A small network was shown many inputs. Here are its activations along a few directions, one row for each input.
Each table varies a few parts of the input and shows all the possible inputs, shuffled.
A made-up example of a description, with smaller parts first: values(3) and (point or line(11) or (line(6) and ring(8))).
Shared parts are said once, and a part with two or three values counts as separate values.

Other details of the inputs shift rows strongly along two fixed directions, in all tables alike. That doesn't count.
These rows show it; all are for the same input, with only those details redrawn:
[ 46  37  35 -20  18  20  13  22 -41 -22 -22]
[ 24 -27  -2 -33   7 -14  21   8  -6  25  12]
[  0 -42 -29 -15   4 -24   7 -24  17  28  15]
[ 24  26  10  -3  16  11  -1  -7 -18 -19 -20]
[ 20  22   6   0  14   9  -1 -12 -14 -16 -18]
[ -1 -44 -30 -16   3 -26   8 -23  18  32  16]
[-26 -23 -50  23   5 -21 -21 -67  37   8  -1]
[ -3 -19 -27   0   7 -16  -3 -34  16  11   2]

Table:
row 1: [  3 -30  -7 -22  18 -14  21  35  -4  26  21]
row 2: [-31  33   4  35 -12  23 -39 -37  11 -48 -24]
row 3: [-56   0 -35  70 -33 -19 -19 -38  58  14  11]
row 4: [-13 -11  -1   1  -3   3  11  17 -19  15  14]
row 5: [ 28   1  36 -41 -17  12  18  60 -29 -14  11]
row 6: [  9  32  47  -7  11  28   8  36 -41 -15  -4]
row 7: [ 13  57   7  15  24  32 -20 -15 -10 -50 -34]
row 8: [ 23 -52  25 -60 -27  -5  44  66 -24  37  37]
row 9: [-16 -10  -7  -7  -7   4 -23 -27  28  -2  -8]
row 10: [ -4 -40   5 -24  19 -11  24  24  -1  41  21]
row 11: [ 17  56  10  22  19  25 -18 -25 -19 -45 -40]
row 12: [-18 -15 -12  10 -26 -10 -14 -15   9  -9   5]
row 13: [-48   1 -32  69 -35 -34 -26 -41  57   9  11]
row 14: [-20 -14 -25  22  14 -16  -4 -18   5   9  -1]
row 15: [ 40  34  32 -19  20  34  18  26 -39 -17 -20]
row 16: [-31  18   9  44 -22  -8 -13  -8  38   6   7]
row 17: [  5  58  32  35 -17  10  -4  34   5 -26  -7]
row 18: [ 15  21  10  -8  -8  10 -15  -1  -8 -24 -23]
row 19: [ 16 -30  -1 -47 -12  -7   7  28  10  14  15]
row 20: [-30 -27 -24  17  -8 -21  -6 -15   4  17  20]
row 21: [ 18 -60   4 -57  10 -15  34  17   9  56  33]
row 22: [ 11   1   7 -18 -10  15  -2  12  -5  -4 -10]
row 23: [-13  55  10  31  11  26 -23   1 -22 -49 -18]
row 24: [ -3 -10  -4   2  17   2  16  18 -16  16   1]
Question: The inputs of row 15 and row 21 match in every part but one. If row 4 is changed in the same way as row 15 into row 21, which row does it become?
Answer: row 6
Question: Describe the family of inputs behind these rows.
Answer: values(4) and (point or ring(5))
Question: Which other rows does row 2 become when the values(4) part takes its other values? List them by row number.
Answer: row 5, row 8, row 12

Table:
row 25: [ -3   2  -9   7  29   2  -3 -19 -16 -18  -5]
row 26: [-30 -58 -34  -1 -29 -35   8 -13  25  49  49]
row 27: [ 15  22  19  12 -18   7   1   8  -7  -8   1]
row 28: [ 19  28  55 -14  -9  24  20  55 -36 -13  -1]
row 29: [ -1 -44  10 -29  -6 -29  25  34  24  51  35]
row 30: [-38 -44 -54   2  -8 -22 -17 -41  35  17  20]
row 31: [-14 -30 -21  -6 -12 -15 -17 -30  30  10   5]
row 32: [  3  80   7  44  34  42 -31 -58  -9 -52 -63]
row 33: [  6   8   6  -8  30  17   9  -7 -27   7 -11]
row 34: [ 19   0  30 -38  -1  12   7  34 -32  -3   5]
row 35: [ 43  23  32 -41   3  17  21  41 -16  -8  -5]
row 36: [-51 -56 -44  11 -14 -45 -10 -40  76  53  36]
row 37: [-27 -39 -33   0  -5 -16 -18 -24  12   5  11]
row 38: [ -3  15 -15   8   3   8 -14 -19  22 -20 -11]
row 39: [-19   4 -25  23  23  13 -14 -50   4  -1 -25]
row 40: [-30  69  21  61  -1  39 -34 -20 -10 -69 -40]
row 41: [  1  53   8  48  14  15 -20  -9   7 -27 -22]
row 42: [-41 -79 -70 -10 -17 -37  -3 -38  64  47  35]
row 43: [-26 -40 -37  -4 -10 -21 -18 -31  19  14  16]
row 44: [ -1  54   5  39   5   7  -7   0 -30 -33 -23]
row 45: [-8 17 20  7  0  5 -2 16  5 -1 -2]
row 46: [ 11 -22  20 -22 -17  -6  29  45 -27  23  34]
row 47: [  9  45   9  10   4  30 -18  -5 -16 -48 -35]
row 48: [ 44  34  35 -17  29  23  15  22 -46 -28 -21]
row 49: [  1  18  10  14  12   4   4  24 -12   6   6]
row 50: [  6 -33  -9 -23  19   0  18  -6  -6  35   3]
row 51: [ 35   9  30 -32  -4  15   8  36 -34 -12 -10]
row 52: [-14 -53 -36   1 -17 -43  20   3  17  45  26]
row 53: [  6  22   2  -5   3  22  -3  10  -5 -25 -16]
row 54: [-33  42 -36  56   0  19 -56 -71  25 -57 -42]
row 55: [ 45 -10  34 -36   3 -11  41  64 -13  40  25]
row 56: [-25  43 -27  57  30  23 -40 -84  16 -33 -48]
row 57: [  5  26  42 -11   8  12  12  48 -22   0   5]
row 58: [ 12   4  20 -22  -6  15  -1  17 -17 -11 -10]
row 59: [-49 -34 -22  15  -1 -22  -7  -8  32  26  25]
row 60: [-42   2 -43  35   2   5 -37 -49  19 -31 -13]
row 61: [ 11 -14   1 -36   2   5  18  33  -9  12  17]
row 62: [-34 -38 -62  11 -14 -28 -24 -67  64  15   9]
row 63: [ 58  19  39 -40  26   4  28  28 -36  -8  -6]
row 64: [ -8   1  -6   4  30  17   3 -17 -21   1 -14]
row 65: [-26  40   9  47 -13  23 -26 -23  10 -41 -29]
row 66: [-18   6 -19  36   4  -6 -12 -15  21   7   0]
row 67: [-22 -34 -25  -6 -15 -12 -18 -29  25  10   4]
row 68: [-18 -54 -10  -5 -27 -25  11  -1  40  40  32]
row 69: [ 26 -25   2 -32  16 -12  23   8 -14  16  12]
row 70: [-21 -35  -2 -12  -8 -19  13  19  22  39  27]
row 71: [  6  52   7  39  -1   8  -8  -2 -22 -34 -32]
row 72: [  3  25  14  18 -19  13  -2   5 -13 -15  -5]
row 73: [ 43  17  44 -42  -5  13   9  33 -22 -10 -10]
row 74: [ 27 -16  21 -27  -1 -15  42  66 -44  21  20]
row 75: [-33 -51 -61  22 -20 -56   1 -45  53  44  26]
row 76: [ 21 -12  42 -29 -21   6  31  53 -17  17  13]
row 77: [ 35   5  22 -31  29   4  23  22 -40  -3   7]
row 78: [-20  55   1  58  21  23 -26  -8  -8 -40 -24]
row 79: [ 17 -47  -9 -21 -13 -42  35  30   5  49  31]
row 80: [-11  46 -16  38  -3  11 -49 -63  20 -50 -40]
row 81: [ 22  49  20  11   3  22 -26 -12 -15 -49 -37]
row 82: [ -6  20  -3  26 -22  -1 -13 -27  16  -9  -1]
row 83: [ 12 -12  14 -12 -24  -6  18  24 -10  18  20]
row 84: [ 51  15  37 -40   3  15  18  45 -27 -13  -7]
row 85: [ 33 -11  47 -39 -22   0  37  55  -9  24  19]
row 86: [ 12 -19  22 -39  -2   8  11  38 -30   3   9]
row 87: [ 46 -14  33 -53  -7   2  22  52 -36   9   5]
row 88: [-35   5 -34  23   6  10 -25 -30  17 -25  -7]
row 89: [ 16  12  -2   4  25  -1  -3 -23  -3 -16 -12]
row 90: [-15 -60 -29  -6  -5 -34  18  14  30  60  40]
Question: Describe the family of inputs behind these rows.
Answer: line(6) and (values(2) or line(4) or ring(5))
Question: The inputs of row 38 and row 61 match in every part but the line(6) part. If row 56 is changed in the same way as row 38 into row 61, which row does it become?
Answer: row 33
Question: The inputs of row 66 and row 78 match in every part but the line(6) part. If row 71 is changed in the same way as row 66 into row 78, which row does it become?
Answer: row 74
Question: List by row number the other rows that have the line(6) part in common with row 80.
Answer: row 32, row 35, row 36, row 55, row 62, row 63, row 73, row 75, row 82, row 85
Question: Which other rows does row 42 become when the line(4) part takes its other values? List them by row number.
Answer: row 54, row 67, row 87
Question: Which other rows does row 36 become when the line(6) part takes its other values? List them by row number.
Answer: row 29, row 45, row 57, row 59, row 70

Table:
row 91: [ 53  11  48 -47   6   9  24  48 -31   2  -2]
row 92: [ -1  56  33  29  17  30  -5  16 -20 -29 -23]
row 93: [  1  68  25  32   6  25 -17  15 -13 -41 -26]
row 94: [ 39  15  45 -21 -16   5  27  71 -34  -1  14]
row 95: [-40 -42 -34  17  -1 -26  -1 -25  35  44  29]
row 96: [-14 -16 -44  11  15 -13 -14 -57  28   3  -6]
row 97: [-32  -8 -50  23  17  -3 -27 -63  16 -16 -14]
row 98: [ -4  22   9   8  -5  20 -19  -4  -8 -31 -21]
row 99: [  4 -72 -14 -42 -21 -33  20   9  32  55  36]
row 100: [  3  30  16   6 -20  19 -15  -6  11 -25 -15]
row 101: [ 12  54  24  35  12  19  -2   8 -35 -30 -26]
row 102: [-46  -4 -31  29 -27   5 -38 -48  38 -19  -4]
row 103: [-36 -42 -36  21  -5 -31   6 -28  27  39  25]
row 104: [ 29  -6  50 -39   8   6  45  78 -29  26  21]
row 105: [ -5 -62 -21 -18 -36 -46  24  17  18  51  45]
row 106: [-10   9 -30  15  23  12 -20 -41  -7 -20 -23]
row 107: [-19  36 -13  31  13  19 -38 -49   0 -50 -31]
row 108: [ 52 -36  10 -63  20  -9  44  38 -25  40  15]
row 109: [  5  57  29  30  -5  20  -8  23 -17 -40 -23]
row 110: [-14 -46 -37 -10  -1 -27  -5 -40  39  27  17]
row 111: [ 24 -23  22 -48   0  -2  21  39 -25  15  13]
Question: Describe the family of inputs behind these rows.
Answer: line(9) or (values(2) and line(6))
